These are the activations of a small network on made-up records, seen along a few directions, one row for each record.
Each row is followed by the record's values for the fields T, S, V, P, C.
Not every record has every field; a missing one is written missing.
The largest differences between rows may come from other fields.
In the rows, zero is written as 500.
Random noise pushes rows far along 2 fixed directions. That doesn't count. These rows show it; they differ only by the noise:
[493 479 569 608 536 457 472 531 557 423 428 597 502 624 562 604 373 481
 467 512 440 427 482 515]
[485 624 208 292 610 363 582 493 289 401 523 479 402 438 343 411 770 607
 495 425 648 549 468 527]
[575 312 619 479 562 443 468 734 527 305 257 517 358 508 570 874 106 476
 421 485 291 484 423 563]
[489 580 306 373 591 388 552 508 360 404 493 508 425 485 402 470 656 573
 486 448 588 518 470 525]

[453 681 217 349 512 421 596 347 329 552 654 449 496 427 307 169 908 627
 540 452 771 585 548 479] => T: t2 / S: s5 / V: v4 / P: p2 / C: c1
[566 444 435 341 490 501 531 574 416 492 465 377 400 341 430 535 476 534
 486 468 507 616 491 508] => T: t5 / S: missing / V: missing / P: p2 / C: c2
[493 530 459 547 583 357 526 495 488 381 430 589 446 612 464 527 473 559
 437 472 530 436 486 523] => T: t2 / S: s3 / V: v5 / P: p2 / C: c2
[479 554 462 546 509 438 524 438 500 493 516 541 509 566 469 408 579 544
 490 495 569 474 516 488] => T: t2 / S: s4 / V: v4 / P: p2 / C: c1
[530 401 638 591 429 495 492 506 597 515 439 490 491 529 509 510 288 514
 464 523 485 512 549 495] => T: t2 / S: s3 / V: v4 / P: p2 / C: c1
[476 615 288 296 469 623 538 434 355 658 689 366 540 285 411 304 846 512
 609 510 618 633 511 467] => T: t3 / S: missing / V: missing / P: p1 / C: c1
[451 530 607 697 530 563 438 494 618 498 515 640 611 668 665 601 465 414
 535 570 398 376 475 485] => T: t2 / S: s2 / V: v2 / P: p2 / C: c1
[481 478 683 748 462 520 438 455 661 521 480 621 587 677 614 527 333 450
 483 553 445 408 527 482] => T: t2 / S: s5 / V: v4 / P: p2 / C: c2
[482 507 607 616 391 648 454 402 606 694 615 476 621 489 552 370 491 442
 551 573 503 523 558 452] => T: t3 / S: missing / V: missing / P: p1 / C: c2
[490 502 477 481 509 569 491 548 479 510 531 498 523 471 551 569 535 464
 540 530 455 506 476 494] => T: t2 / S: s5 / V: v5 / P: p1 / C: c1
[542 385 513 285 601 422 476 724 396 277 319 471 369 433 507 813 369 469
 466 394 358 465 408 594] => T: t6 / S: missing / V: missing / P: p2 / C: c1
[494 455 626 636 363 534 499 389 615 628 553 474 565 532 479 318 399 520
 488 545 579 532 606 467] => T: t2 / S: s3 / V: v1 / P: p1 / C: c1
[573 388 425 331 629 328 545 716 390 239 268 485 263 444 441 793 297 571
 402 421 396 519 399 569] => T: t2 / S: s4 / V: v1 / P: p2 / C: c2
[501 525 391 424 525 380 565 479 426 440 474 484 431 491 382 414 566 595
 464 459 608 529 517 514] => T: t2 / S: s1 / V: v1 / P: p2 / C: c1
[440 604 483 648 595 444 480 466 531 419 505 678 552 701 585 544 582 475
 493 513 473 359 457 495] => T: t2 / S: s2 / V: v5 / P: p2 / C: c2
[474 548 459 446 477 663 485 495 473 623 613 460 587 401 560 491 659 427
 585 552 453 529 474 468] => T: t3 / S: missing / V: missing / P: p2 / C: c1
[546 446 474 403 406 471 571 406 487 602 531 344 449 371 332 295 482 608
 467 476 640 655 585 489] => T: t1 / S: missing / V: missing / P: p1 / C: c1
[550 520 189 167 600 261 647 554 241 333 412 377 251 332 222 429 642 706
 421 372 672 628 484 548] => T: t2 / S: s1 / V: v5 / P: p2 / C: c1
[498 505 508 563 614 457 473 594 515 359 415 623 471 616 599 723 434 464
 486 505 377 398 418 519] => T: t2 / S: s2 / V: v3 / P: p2 / C: c2
[423 647 460 620 460 602 483 352 532 646 693 559 666 575 555 306 762 457
 590 561 584 459 536 444] => T: t2 / S: s2 / V: v3 / P: p1 / C: c1
[545 440 413 266 454 600 525 567 398 591 534 306 434 235 413 487 523 518
 546 502 501 668 497 501] => T: t3 / S: missing / V: missing / P: p1 / C: c1
[474 648 262 404 513 402 585 352 371 544 626 457 477 454 321 193 809 621
 508 456 741 564 555 481] => T: t2 / S: s3 / V: v2 / P: p1 / C: c2
[505 443 595 591 533 482 461 584 556 408 401 581 484 587 588 683 314 462
 468 514 386 440 457 521] => T: t2 / S: s2 / V: v1 / P: p2 / C: c2
[511 457 599 539 461 678 439 553 566 586 526 488 574 449 638 638 427 378
 548 563 344 506 462 483] => T: t3 / S: missing / V: missing / P: p1 / C: c2
[510 526 339 361 525 363 592 471 386 440 491 445 391 434 328 376 599 633
 461 444 651 573 529 514] => T: t2 / S: s3 / V: v1 / P: p2 / C: c1
[546 360 622 439 429 701 440 637 541 592 482 388 510 336 599 684 312 398
 560 566 319 580 473 495] => T: t3 / S: missing / V: missing / P: p1 / C: c1
[594 435 269  82 572 518 563 724 246 410 424 293 293 155 399 708 557 530
 506 430 431 682 395 543] => T: t3 / S: missing / V: missing / P: p2 / C: c2
[483 546 404 446 576 492 510 546 439 437 501 528 486 501 518 572 596 497
 527 501 485 482 455 510] => T: t2 / S: s2 / V: v2 / P: p2 / C: c1
[518 370 782 668 415 748 381 595 688 615 485 522 621 513 746 743 217 307
 546 614 225 460 467 477] => T: t3 / S: missing / V: missing / P: p1 / C: c2
[426 665 444 584 415 643 493 296 519 727 752 502 697 516 520 198 839 464
 605 562 647 515 576 427] => T: t5 / S: missing / V: missing / P: p2 / C: c1
[373 690 573 847 502 570 434 301 651 604 676 736 747 800 663 349 692 409
 559 591 530 313 525 440] => T: t2 / S: s2 / V: v5 / P: p1 / C: c2
[494 533 432 491 483 455 542 437 481 522 536 480 488 487 427 363 580 560
 496 493 597 525 539 488] => T: t2 / S: s1 / V: v2 / P: p1 / C: c1
[432 559 670 863 488 458 463 347 715 522 526 713 645 809 615 407 452 477
 478 566 506 319 552 460] => T: t2 / S: s1 / V: v2 / P: p2 / C: c1
[417 735 267 548 617 277 580 306 408 427 579 639 505 671 358 232 842 634
 463 445 741 413 519 496] => T: t2 / S: s1 / V: v5 / P: p2 / C: c2
[456 546 539 542 428 714 453 442 551 700 656 478 655 451 592 433 625 399
 608 589 452 515 506 450] => T: t3 / S: missing / V: missing / P: p1 / C: c1
[538 461 468 382 497 580 496 594 446 515 487 421 455 357 521 613 488 465
 523 503 418 569 455 498] => T: t3 / S: missing / V: missing / P: p2 / C: c2
[465 600 392 506 579 477 506 496 445 452 539 577 513 559 524 518 658 491
 520 499 505 446 453 496] => T: t2 / S: s4 / V: v5 / P: p1 / C: c2
[495 470 647 717 489 459 466 464 643 481 446 607 533 669 571 520 324 485
 451 530 455 407 521 492] => T: t2 / S: s4 / V: v2 / P: p1 / C: c2
[523 460 477 461 600 455 501 641 471 356 390 544 425 514 554 737 425 490
 487 493 380 456 417 530] => T: t2 / S: s4 / V: v3 / P: p2 / C: c1
[434 648 333 441 461 554 541 371 410 624 692 465 585 446 432 242 843 531
 579 513 667 557 538 459] => T: t2 / S: s2 / V: v1 / P: p1 / C: c1
[557 358 607 507 430 518 498 566 559 509 425 426 445 436 497 560 261 510
 469 517 448 561 532 506] => T: t2 / S: s3 / V: v2 / P: p1 / C: c1
[495 470 671 660 422 672 419 491 638 632 550 528 622 530 653 545 405 384
 551 584 382 470 508 460] => T: t3 / S: missing / V: missing / P: p2 / C: c2
[484 531 497 576 501 470 502 454 522 501 516 547 516 569 500 444 509 513
 483 506 534 470 519 491] => T: t2 / S: s5 / V: v5 / P: p1 / C: c2
[442 617 510 605 439 678 455 374 557 693 689 530 679 516 593 364 706 407
 597 576 512 485 519 441] => T: t3 / S: missing / V: missing / P: p1 / C: c2
[587 303 627 401 453 628 461 710 524 494 381 381 418 321 580 780 211 432
 507 529 294 590 455 514] => T: t3 / S: missing / V: missing / P: p2 / C: c1
[499 482 633 696 426 519 468 420 633 573 522 554 569 613 549 419 393 483
 486 543 509 458 562 471] => T: t2 / S: s3 / V: v3 / P: p1 / C: c2
[457 509 689 780 477 595 419 467 682 543 527 658 649 707 697 577 414 391
 532 590 388 361 502 463] => T: t2 / S: s2 / V: v3 / P: p2 / C: c1
[491 479 637 707 431 495 482 413 642 562 507 560 568 628 544 411 397 498
 478 543 512 443 561 470] => T: t2 / S: s1 / V: v3 / P: p1 / C: c1

Which values does each new row have?
[516 542 269 178 488 630 542 549 299 608 623 300 463 190 401 435 765 510
 607 495 551 679 474 490] => T: t3 / S: missing / V: missing / P: p1 / C: c1
[539 367 625 544 468 478 491 583 569 446 389 492 447 501 519 627 233 506
 452 515 427 513 508 522] => T: t2 / S: s3 / V: v1 / P: p2 / C: c1
[499 558 337 293 500 620 525 526 369 595 610 384 510 296 465 461 741 482
 590 510 512 606 465 482] => T: t3 / S: missing / V: missing / P: p2 / C: c1
[522 491 399 419 592 306 567 546 420 333 371 520 360 528 388 539 466 611
 416 431 546 492 477 542] => T: t2 / S: s1 / V: v5 / P: p2 / C: c1
[508 496 545 527 451 620 467 503 532 589 558 474 559 467 569 514 507 431
 543 540 460 526 505 475] => T: t5 / S: missing / V: missing / P: p1 / C: c2
[438 626 496 599 449 671 463 368 549 688 692 534 681 519 589 361 722 407
 592 573 515 478 515 443] => T: t3 / S: missing / V: missing / P: p1 / C: c2
[511 462 499 399 483 677 476 590 475 575 535 424 532 350 579 634 514 408
 565 546 369 556 445 491] => T: t3 / S: missing / V: missing / P: p1 / C: c1
[540 450 453 414 555 486 506 615 446 419 436 474 417 438 504 652 427 502
 494 491 434 529 454 524] => T: t2 / S: s3 / V: v2 / P: p1 / C: c2
[476 634 262 282 490 617 534 449 329 643 692 374 528 290 415 323 870 504
 610 503 608 626 493 468] => T: t3 / S: missing / V: missing / P: p1 / C: c2
[517 508 409 426 553 434 537 546 433 428 460 494 438 479 459 535 549 543
 489 476 514 508 475 512] => T: t2 / S: s1 / V: v3 / P: p2 / C: c1
[462 657 302 375 510 600 525 422 378 626 682 447 571 382 467 346 868 482
 589 510 581 559 482 464] => T: t3 / S: missing / V: missing / P: p2 / C: c2
[498 461 600 539 407 682 449 495 572 659 574 447 589 419 580 488 459 421
 569 575 433 540 521 464] => T: t3 / S: missing / V: missing / P: p2 / C: c1
[511 536 365 403 513 445 555 487 414 490 521 452 447 433 410 411 628 566
 504 472 585 548 507 497] => T: t2 / S: s1 / V: v3 / P: p1 / C: c1
[436 585 636 815 361 496 494 215 689 684 643 596 675 714 491 125 552 534
 496 562 687 436 657 427] => T: t2 / S: s3 / V: v4 / P: p2 / C: c1
[542 434 532 441 470 584 482 584 495 529 475 431 465 385 536 604 414 463
 515 515 411 559 476 494] => T: t3 / S: missing / V: missing / P: p2 / C: c2
[414 659 452 571 461 664 486 358 515 680 716 543 687 516 577 332 814 424
 600 570 543 470 513 434] => T: t3 / S: missing / V: missing / P: p2 / C: c1
[469 566 478 493 466 690 463 474 493 647 643 481 619 435 588 483 661 396
 591 563 449 517 479 460] => T: t3 / S: missing / V: missing / P: p1 / C: c2
[490 471 748 807 385 563 438 379 721 622 534 583 626 672 609 412 334 446
 476 570 485 433 582 448] => T: t5 / S: missing / V: missing / P: p2 / C: c2
[502 476 540 470 452 685 461 541 523 613 562 448 569 393 590 573 514 406
 576 561 394 544 473 477] => T: t3 / S: missing / V: missing / P: p1 / C: c1
[445 637 353 407 484 665 509 431 412 661 703 453 619 387 518 367 853 448
 614 545 548 544 491 453] => T: t3 / S: missing / V: missing / P: p2 / C: c1
[512 397 771 830 510 369 453 496 724 382 316 689 493 797 601 634 105 498
 371 522 394 333 522 512] => T: t2 / S: s1 / V: v5 / P: p2 / C: c2
[413 694 413 689 605 365 517 338 530 444 567 708 575 756 508 357 724 541
 487 501 609 341 500 479] => T: t2 / S: s4 / V: v2 / P: p2 / C: c2
[491 512 555 563 405 603 490 417 561 639 601 463 591 486 523 373 553 471
 541 548 551 539 563 457] => T: t5 / S: missing / V: missing / P: p2 / C: c1
[431 576 629 764 470 636 418 415 652 604 617 642 688 678 687 484 532 380
 567 599 438 382 511 453] => T: t2 / S: s2 / V: v2 / P: p1 / C: c2
